Each row below holds a small network's activations on one input, seen along a few directions.
In each table, some parts of the input vary, and every possible input appears once, in random order.
Descriptions start from the smaller parts, as in this example, which fits no table here: line(6) and (point or line(9) or (values(3) and ring(8))).
Shared parts are said once, and a part with two or three values counts as separate values.
In the rows, zero is written as 128.

Other details of the inputs shift rows strongly along two fixed directions, in all tables alike. That doesn't count.
To show where, the next rows are all for the same input, with only those details redrawn:
[118  86 164 134 164  89 130 134 140 140 135 138]
[ 98 157 121 130 157 134 107 171 138 146 103 110]
[103 135 191 106 169  91  76 117 130 183 115  99]
[117  91 194 116 171  73 102 109 130 164 136 125]
[108 152  58 165 143 161 165 224 147  99 107 135]
[107 153  74 158 149 153 148 208 144 113 108 128]
[120  81 173 129 163  80 125 129 139 143 136 137]
[132  58 111 169 149 103 194 178 149  92 149 171]

A family of inputs:
r1: [ 87 174 103 109 142 148 108 162 149 164 100  89]
r2: [137  80 107 162 119 123 217 178 147  47 186 203]
r3: [141 209 107 123  79 189 125 143 121 134 121  90]
r4: [ 97 130 188 107 155  88 101  82 114 125 161 141]
r5: [164 157  74 124 112 155 101 134 143 146  71 105]
r6: [ 73 149  99  95 138 138 136 109 143 143 122 108]
r7: [171  85 126  92  99 121 138  64 149 144 118 135]
r8: [ 98  93 175  75 132  99 130  80 149 169 151 119]
r9: [137  70 184 140 123  99 131  72  92 160 143  77]
r10: [162 144 115 120 105 150  99 122 136 173 100 111]
r11: [109 175  70  99 107 161 135 173 156 113 134 162]
r12: [ 81 134 118 118 157 113 113 113 138 151 114 103]
r13: [163  60 142 125  82 128 192  90 142 133 156 125]
r14: [120 141  92 130 148 135 113 178 149 134 106 159]
r15: [117  52 117 168 165  88 178 137 135  90 150 166]
r16: [113 188 133  92 129 136  77 145 137 134 125 158]
r17: [143 114 144 176  90 142 174 127  82  71 168 125]
r18: [145  97  95 137 155 109 135 156 152  77 127 195]
r19: [ 81  99 198  88 134  85 126  75 102 136 181 111]
r20: [197 101 135 136 101 118 138  99 126  82 141 179]
r21: [162  84 123 190 130 120 164 122 111 107 133 131]
r22: [153  48 123 145  90 118 210  74 132 110 159 140]
r23: [115  96 191 117 173  76 103 116 132 165 131 124]
r24: [179 116 144 109  79 131 132  93 130 129 154 151]
r25: [129 134  49 139 155 130 128 191 156 100  86 164]
r26: [111 191 143  95 156 134  45 147 131 160 105 137]
r27: [136 106  66 111 113 124 172 146 161  72 148 194]
r28: [152  82 138 157 115 111 154  89 121 135 130 113]
r29: [185  51 148 183 118 112 186 138 126 110 144 147]
r30: [ 83 173  90 114 123 146 143 135 134 102 140 133]
r31: [ 68 180 108 137 130 157 134 175  96  88 144 115]
r32: [120 213 132 112  93 164  93  91 104 143 114  75]
r33: [107 144 109  95 142 129  96 143 155 167 108 129]
r34: [180 132 161 117 143 103  60  87 119 170  83 112]
r35: [127  62  80 107 108 127 198 140 175 108 158 191]
r36: [148  73 145 184 127 122 164 125  84 111 142 105]
r37: [143 207 179 130 126 155  51 119 103 173  92  75]
r38: [103 207 160 105  95 162  79  88  77 158 124  46]
r39: [119 185  80 107 135 143 103 165 144  91 109 167]
r40: [191  79 185 133 133  91  97  89 118 169 127 140]
r41: [138 187 145 144 108 148 102 101  94 121 125 110]
r42: [193  96 197 131 128 101  88  85 115 148 138 154]
r43: [ 90 100 202 127 172  87 102 102  91 132 156 114]
r44: [152 144 101 100  83 168 128 111 143 164 113 120]
r45: [ 91  52  69 147 111 137 245 162 134  67 174 155]
r46: [168 159 157  77 102 124  69  60 122 155 119 113]
r47: [ 90 164 100 154 161 136 121 159 120  97 122 136]
r48: [132  73  96 112 147  95 139 123 170 120 119 167]
r49: [150 136 139 131 112 138 120 117 128 172 112  81]
r50: [131 152 153 167 124 149 110 129  76 118 119  84]
r51: [ 92  69 163 141 174  87 142 127 100 128 149 117]
r52: [ 59 165  64 135 142 168 141 185 121 128 109  75]
r53: [185 164  50 172 111 179 138 178 134  73  89 156]
r54: [ 97 197  92 143 146 165 115 200 136 110 108 122]
r55: [157 174 138 150  91 160 136 141 111 106 134 128]
r56: [187 109 201 116 103 105  96  75 114 139 157 158]
r57: [118  93 179 109 102 123 139  56  96 164 144  74]
r58: [ 94 169 153  77 125 126 106 120 138 147 139 112]
r59: [136 198 104 177 119 174 109 143 100 108  97 101]
r60: [ 94 176  38  82 125 171 130 151 174 132  87 137]
- Changing only one part turns r22 into r59. The same change can be made to r57. Which row results? => r50
- Changing only one part turns r49 into r55. The same change can be made to r33. Which row results? => r16
- What is each input in this table made of? => values(2) and line(5) and ring(6)
- Which other rows does r27 become when the values(2) part takes its other values? List them by row number. => r46
- Start at r5 and move only the ring(6) part, one step at a time. The first step leads to r34. Which rows follow, in order? => r53, r20, r46, r7
- Which other rows does r10 become when the values(2) part takes its other values? List them by row number. => r33

A family of inputs:
r61: [ 91 186  97 108 133 165 120 179 119 133 109  97]
r62: [200  22 170 132 113  79 158  62 134 118 144 169]
r63: [141  80 108 164 116 119 226 150 138  60 171 177]
r64: [145 150  84 150 101 186 156 158 141 123 112 113]
r65: [101 138  91 171 164 131 141 184 132 112 113 128]
r66: [147 173  81 129 118 156 125 150 146  95  99 155]
r67: [145  70 203 159 153  71 141  98 116 107 165 150]
r68: [124 237  84 107 126 170  78 152 145 140  98 102]
r69: [149 107 195 149 140 103 105  89  96 153 126  90]
r70: [137 123 189 106 119 117  93  83 118 173 139 126]
r71: [120  96 103 159 123 131 187 131 126  62 162 156]
r72: [130 230  79 113 108 181  75 153 124 156  96 103]
r73: [112 174  99 138 111 150 140 157 138 103 123 122]
r74: [125 179  94 139 108 176 147 149 116 131 105  82]
r75: [ 79 173  84 114 135 167 113 166 111 116 112 101]
r76: [120 101 196 124 166  91  86 123 105 148 136 114]
r77: [ 87 153  87 130 147 142 155 165 141 128 114 124]
r78: [100 151  78 134 140 158 143 170 162 131 107 143]
r79: [161 128 169  98 121 109  76  74 115 160 115 138]
r80: [166 141  79 141 103 158 143 140 142 124 117 121]
r81: [122 140 156  82 160  94  59  88 143 177  90 130]
r82: [130 158 109 176 122 156 129 170  98 110 121 119]
r83: [114 147 154  84 160  91  65  93 147 188 113 121]
r84: [120 143  79 152 107 172 154 140 109 101 117  91]
r85: [135 142 171  67 148 105  45  94 126 172 100 121]
r86: [157  27 187 138 104  68 169  81 119 118 184 166]
r87: [112 126 174 112 126 114  91  70  88 150 145 104]
r88: [124  83  91 143 110 128 185 180 141  83 152 159]
r89: [121 120 103 125 124 156 145 174 147 118 130 149]
r90: [164  56  95 174  83 127 220 145 139  75 155 147]
r91: [148  67 193 124 131  92 148  81 148 125 168 167]
r92: [ 85 102 162 104 168  90 104  81 122 155 138 113]
r93: [163  56  81 140 117 116 191 170 156  75 163 190]
r94: [101 194 184  90 125 129  60  86  92 192 111  73]
r95: [ 99 106 171 102 150  80 106  97 142 166 131 119]
- What is each input in this table made of? => line(5) and (point or line(6))
- Changing only the line(5) part turns r92 into r84. The same change can be made to r78. Which row results? => r64
- Which other rows does r65 become when the line(5) part takes its other values? List them by row number. => r67, r69, r76, r82
- List by row number the other rows that have the line(5) part in common with r89. => r61, r75, r76, r85, r88, r93

A family of inputs:
r96: [137  85 183 105 150  70 123 104 136 135 145 152]
r97: [141 114 148 126 111 120 122  95 110 125 144 141]
r98: [129  40  96 142 122 100 226 137 157  84 179 178]
r99: [155 144  56 143 110 170 149 156 151 105 108 153]
r100: [105 178  71 117 144 147  94 166 143 137  79 116]
r101: [149  92 165 143 119 110 150  86 110 120 147 120]
r102: [ 94 209  61 149 129 186 125 203 139 126  93 118]
r103: [182  55 135 144 107 100 185 120 148  88 167 185]
r104: [112 105 171 120 146 109 111 122 110 149 130 107]
r105: [ 90 167 217  73 165  93  29  63 102 191 123  87]
r106: [113 111 120 163 135 127 161 148 126  93 135 116]
r107: [135 166 179  99 126 130  67  82 119 192 118 103]
r108: [122 200  61 141 100 203 122 182 114 121  94  88]
- What is each input in this table made of? => point or (values(2) and line(6))
- Which other rows does r105 become when the line(6) part takes its other values? List them by row number. => r96, r100, r102, r104, r106
- Which other rows does r99 become when the values(2) part takes its other values? List them by row number. => r100

A family of inputs:
r109: [125 221 102 114 119 169  81 128 131 153  84  88]
r110: [140  66 119 131 136 109 163 123 140 116 142 156]
r111: [139 104 102 136 132 116 156 137 155 109 130 158]
r112: [111 112 133 118 131 113 146 105 134 114 152 148]
r113: [125 136  84 142 132 140 141 160 140 109 116 154]
r114: [126 201  96 135 118 171 106 163 115 121 109 105]
r115: [117 108 141 137 141 113 140 136 127 134 142 126]
r116: [145 121 131 120 114 125 126 105 128 133 120 115]
r117: [131 206 103 116 112 180  87 147 126 146  97 104]
r118: [106 124 192  94 161  86  65  81 111 175 126  97]
r119: [134 125 209 100 129 100  77  65 106 186 131  98]
r120: [129  64 173 138 156  78 147 102 133 119 152 159]
r121: [137 146  78 166 117 156 158 159 126  88 127 136]
r122: [ 99 130 168 123 148 115 104 124 122 157 124 103]
r123: [138 103  62 146 119 136 183 167 151  90 124 155]
r124: [141 103 106 138 126 125 152 159 141 101 141 171]
r125: [155 124 121 137 106 138 136 138 122 108 137 151]
r126: [131 112 144 140 131 123 136 116 111 118 133 113]
r127: [139  59 147 131 130 102 162 118 140 131 152 154]
r128: [122 131 147 119 145 111 107 134 125 133 134 133]
r129: [127 118 111 128 138 130 128 134 146 127 121 146]
r130: [126 179  90 135 109 180 127 154 127 139 105  99]
r131: [128 179 155 102 130 140  64  89 119 175 102  93]
r132: [118 102 152 107 122 106 143 107 130 113 161 156]
r133: [151  81 131 139 113 113 152 110 114 110 140 142]
r134: [124 134  94 134 123 141 150 158 149 126 121 128]
r135: [136 107 137 152 118 126 154 130 115 118 149 122]
r136: [128 124 120 163 116 146 167 153 120 108 136 122]
r137: [129 138 136 146 132 132 132 121 118 119 122 122]
r138: [106  90 187 102 132  92 133  77 124 149 165 124]
r139: [ 87 190  94 128 144 159 101 167 122 133  92  89]
r140: [120  56 161 112 128  83 160  82 126 112 173 150]
r141: [131 173 107 133 117 154 103 131 119 131 107 118]
r142: [112 124 205  95 167  77  60  68 118 178 129 109]
r143: [140  93 132 145 123 117 148 120 112 106 148 128]
r144: [169  91 135 133 104 117 155 117 139 107 146 158]
r145: [138 140 102 119 126 131 136 156 153 118 122 150]
r146: [110 205 100 100 134 166  79 161 139 154  89 111]
r147: [129 101  93 140 128 128 151 152 132 105 130 148]
r148: [125 174 124 136 122 153 112 148 115 120 116 110]
r149: [145 133  79 154  97 161 176 161 139 104 126 129]
r150: [114 142  96 146 138 144 148 183 133  96 122 146]
r151: [147  94 162 115 125 109 119  81 118 148 135 120]
r152: [101 167 173  90 145 119  58 104 117 194 108  89]
- What is each input in this table made of? => line(4) and (point or (values(2) and line(5)))
- Changing only the line(4) part turns r134 into r123. The same change can be made to r149. Which row results? => r116
- Start at r111 and move only the line(5) part, one step at a time. The first step leads to r129. Which rows follow, in order? => r113, r142, r120
